A small network was shown many inputs. Here are its activations along a few directions, one row for each input.
In each table, some parts of the input vary, and every possible input appears once, in random order.
A made-up example of a description, with smaller parts first: one of 8 places around a ring, together with either a single point or one of 9 places along a line or (one of 2 separate values, together with one of 6 places along a line).
Shared parts are said once, and a part with two or three values counts as separate values.
In the rows, zero is written as 128.

Table:
R1: [139 126 161 170 128 125 101  67 113  93 160 108 132 183  72 171 156]
R2: [133  97 140 101 183 178  99 150 148 197  66 169 117  42 157 117  88]
R3: [146 115 125 132 162 144 128 140 170 143 101 194 129 125 128 108  93]
R4: [100 145 121 114  88  90 156 144 127 197 141 120  94  42 125  83  98]
R5: [ 97 100  93 148 115 148 158 122 108  95 129 123 129 186 175 121 139]
R6: [ 87 100 119 147 118 139 163 120 134  51 149 114 145 197 158 154 159]
R7: [194 139 152 125 181 110 143 204 167  33 136 125 189 179  88 166 132]
R8: [177 161 161 124 140 103 102 117  98  51 147  73 167 191  47 175 178]
R9: [111 171 120 182 106  92 143 145 140 150 177 103 107 150 145 129  93]
R10: [ 85  77  95  77  98 143 175 121  96 153  91 143 120  84 155  81 146]
R11: [118 176 129 171 107  82 141 147 171 106 199  98 130 157 135 164 127]
R12: [100 112  82  95 103 152 140 110 126 117 108 150 126 148 181  97 148]
R13: [122 118 158 100 127 176  56  69  70 209  82 127  95  52 120 127 132]
R14: [ 68  89 110  69 125 184 119 116  93 174  74 129 111  71 203 113 127]
R15: [185 112 110 166 172 141 133 155 164 114 128 168 140 153 136 126 103]
R16: [ 94 177 122 139  94  98 130 131 150 171 155 129  99 115 144 106  90]
R17: [151 125 138 172 124 132  96  70  86 135 138 118 113 172  91 137 137]
R18: [127 133 120 102 124 114 162 172 121   9 133  79 178 205 134 160 181]
R19: [175 112 137 162 173 134 138 154 189  70 151 160 157 165 119 158 122]
R20: [116 199 155 142 120  56 152 195 142  72 182  65 153 175  96 177 129]
R21: [135 133 142 130 111 138  84  57  96 159 115 146 106 138  91 116 137]
R22: [161 110 131  97 103 129 106  72  79 184 100 141 110  60  82  90 160]
R23: [171  88 114  99 155 134 148 154 156 172  85 184 135  50 118  80 116]
R24: [ 81 157 135 108 113 132  99 140 125 219 123 106  89  29 172 114  79]
Changing only one part turns R3 into R7. The same change can be made to R16. Which row results?
> R20
Describe the family of inputs behind these rows.
> one of 4 separate values, together with one of 6 places along a line
Which other rows does R10 become when the place on the line of 6 takes its other values? List them by row number.
> R5, R6, R12, R14, R18
Which other rows does R21 become when the place on the line of 6 takes its other values? List them by row number.
> R1, R8, R13, R17, R22

Table:
R25: [132  99 108 118 130 144 137 132 168 213 110 191  92  36 163  84  94]
R26: [126 109 142 149 163 115 190 180 170  37 132 159 167 218 121 141 119]
R27: [145 133 130 179 153  92 177 170 203  48 181 145 162 190 117 157 121]
R28: [ 78 161  99 139  79  86 188 162 143  43 197  92 147 221 178 155 155]
R29: [162 171 165 129 109 104  81  95  60 136 145  58 122 107  47 144 151]
R30: [184 109 152 152 129 136  82  49 101 132 140 137 126 140  60 139 163]
R31: [174 166 162 173 125 132  48  62  81 153 147  90 109 144  72 156 124]
R32: [125 192 145 134 124  43 171 214 178  63 186  80 159 171 101 163 119]
R33: [ 94 156 131  92 105 100 141 170 136 229 116 125 104   4 145  95  90]
R34: [161  77 149  89 161 184  81  61  71 100  74 132 149 147  89 154 196]
R35: [129  83 131 129 176 150 172 195 160  14 119 126 183 196 149 172 141]
R36: [104 152 125 133 129 126 103 142 154 241 122 158  79  40 170 104  66]
R37: [119  82  97  96 143 173 137 141 128 196  56 196 107  60 169  61  83]
R38: [ 45 121  67  86  70 140 147 108 114 206 118 116  82  59 219  71 116]
R39: [115 139 110 136  63 137  88  39  39 121 136  59 106 163 123 127 196]
R40: [172  93 140 130 149 165  90  59  60 125  84 142 136 169  65 124 160]
R41: [111  67 108  55 152 195 128 141 139 170  50 186 127  36 195  85 115]
R42: [129 195 143 185 143  82 141 184 198  76 192 112 148 201 122 171  95]
Describe the family of inputs behind these rows.
> one of 3 separate values, together with either a single point or one of 5 places along a line
Changing only the choice among 3 separate values turns R38 into R28. The same change can be made to R37. Which row results?
> R26
Start at R41 and move only the place on the line of 5, one step at a time. The first step leads to R37. Which rows follow, in order?
> R25, R36, R33

Table:
R43: [166 137 145 142 160 159  57  96 130 196 112 157 104  95 121 130  98]
R44: [ 58  99  78 101  69 149 140  83 100 186 117 118  78  70 198  81 143]
R45: [105 179 132 178  72  65 148 121 131 128 211  83 111 147 118 144 135]
R46: [197 146 144 183 148 112  98 101 151 126 154 148 130 172  68 136 109]
R47: [ 77 103  95  73  89 150 130  86  84 183  76 142  97  88 163  69 137]
R48: [106 117 104 136 180 111 214 244 214  29 149 140 185 205 180 164 104]
R49: [146  95 174 139 166 146 130 113 117  13 126 115 171 207  76 179 177]
R50: [ 73 168 130 136  84 115 110 110 116 194 162  78  82  70 168 133 114]
R51: [144 121 181 110 152 149  72 102 113 179  99 141 112  59  84 146 126]
R52: [144  65 121  64 135 187 102  71 104 177  57 183 127  60 124  92 160]
R53: [108 153 127 124 106 114 145 137 109  28 148  90 159 239 125 160 169]
R54: [143  68 106 119 148 197 102  66 104 192  68 202 102  91 150  87 128]
R55: [135 161 114 161 158  71 194 238 230 113 162 153 151 131 139 120  71]
R56: [186 141 167 141 142 101 106 105 139 104 145 135 142 135  36 145 140]
R57: [128  69 104  80 120 167 125  92  70 185  66 143 116  66 144  82 153]
R58: [181 156 138 146 123  86 124 128 112 114 156  99 141 141  60 136 139]
R59: [120 184 144 149  91  71 137 125 115 120 169 104 124 164  77 130 126]
R60: [ 81 139 125 163  88 105 162 134 117  36 188  71 135 221 162 182 177]
R61: [155 117 132 133 142 131 140 138  97  23 136  82 173 214 104 168 179]
R62: [150 143 140 105 133 132  83 121  94 186 110 101 117  66 114 128 124]
R63: [111 150 118 124 156 121 154 233 207 173 117 155 125  51 194 111  45]
R64: [ 90 172 144 108 103 116  98 115  99 189 120 102  97  88 130 121 107]
R65: [166 107 135 173 168 154 111 109 135  35 134 131 169 243 109 169 146]
R66: [101  81  73  84 138 161 188 205 184 163  88 198 127  48 227  58  67]
Changing only one part turns R64 into R53. The same change can be made to R63. Which row results?
> R48
Describe the family of inputs behind these rows.
> one of 4 places along a line, together with either a single point or one of 5 places along a line
List by row number the other rows that have the place on the line of 4 in common with R54.
> R44, R47, R52, R57, R66
List by row number the other rows that have the place on the line of 4 in common with R59.
> R45, R46, R55, R56, R58

Table:
R67: [169 124 146 135 133 157  60  60  90 193 112 132  95  71  88 122 136]
R68: [ 93 125 106  78  99 144 130 119  96 197  87 137 101  56 172  88 123]
R69: [130 142 133 132 114 133 111  88 103  67 151  97 140 202 106 155 161]
R70: [115 133 127 143 164 118 177 218 188 101 139 144 157 125 152 142  86]
R71: [158 163 149 177 140  88 117 121 140 118 178 117 132 176  85 164 119]
R72: [ 90 151  97 127 114  93 174 184 157  93 152 110 131 146 170 121 115]
R73: [ 82 138 122  73  83 120 115 106 102 202 111 105  93  37 144 100 132]
R74: [168 147 161 149 150 128  99 107 127  78 148 120 148 188  69 163 134]
R75: [139  96 118 111 150 162 113 119 153 199  90 198 113  56 157  92  97]
R76: [120 157 134 161 102 110 109  93 114  88 157  96 127 204 114 160 163]
R77: [143  58 108 129 170 185 123 109 149 189  66 215 108  86 153  82  86]
R78: [141 164 124 156 132  83 159 184 181 119 165 122 141 142 118 137 100]
R79: [150 163 151 181 121  87 135 147 155 106 178 120 131 154  97 144 103]
R80: [136 105 140 123 131 143 132  90  88  50 123  96 160 193  98 147 194]
R81: [157 162 162 178 138 105  97 112 138  99 154 118 135 189  77 168 136]
R82: [127 156 125 144 151  87 162 204 182 104 149 132 139 130 134 130  89]
R83: [ 94 112  99 111 137 129 179 201 169  83 127 121 148 148 207 135 113]
R84: [105  54  81 112 132 191 135  90 124 178  70 193 102 100 190  72 114]
R85: [183  87 164 118 170 146 121 123 102  46 101 138 172 184  55 166 173]
R86: [175 111 165 138 167 132 117 107 114  61 117 119 170 181  62 158 165]
R87: [ 78 128 100 126 128 124 188 198 163  90 142 122 150 140 189 133 112]
R88: [118 141 150  93 120 120 107 128 126 213 111 126  97  21 108 107 106]
R89: [144  81 139 104 135 157 136 107  76  35 108 115 162 197  92 155 202]
R90: [130 129 132  95 136 138 117 138 122 208  83 158 108  41 136  97  95]
R91: [132 121 118 116  95 157  70  39  66 183 113 111  92  87 125 116 163]
R92: [106 131 128  90  90 143  92  84  63 197 106 101  99  68 131  97 146]
R93: [144 135 154 108 127 138  80 103  88 207 102 123 106  54  95 106 118]
R94: [120 157 124 162 104  99 131 103 114 107 184  94 122 190 121 153 147]
R95: [115 158 121 162  84  88 143 125 131  96 179  98 126 171 134 138 128]
R96: [103 158  99 141  95  94 174 166 155 108 172  99 131 156 154 125 128]
R97: [100  92  94  96 112 173 128 102 126 187  96 175 103  68 193  80 127]
R98: [130 116 127 128 173 123 167 221 194  94 123 143 156 133 170 143  87]
Changing only one part turns R85 into R89. The same change can be made to R78. Which row results?
> R96
Describe the family of inputs behind these rows.
> one of 2 separate values, together with either one of 6 places along a line or one of 10 places along a line
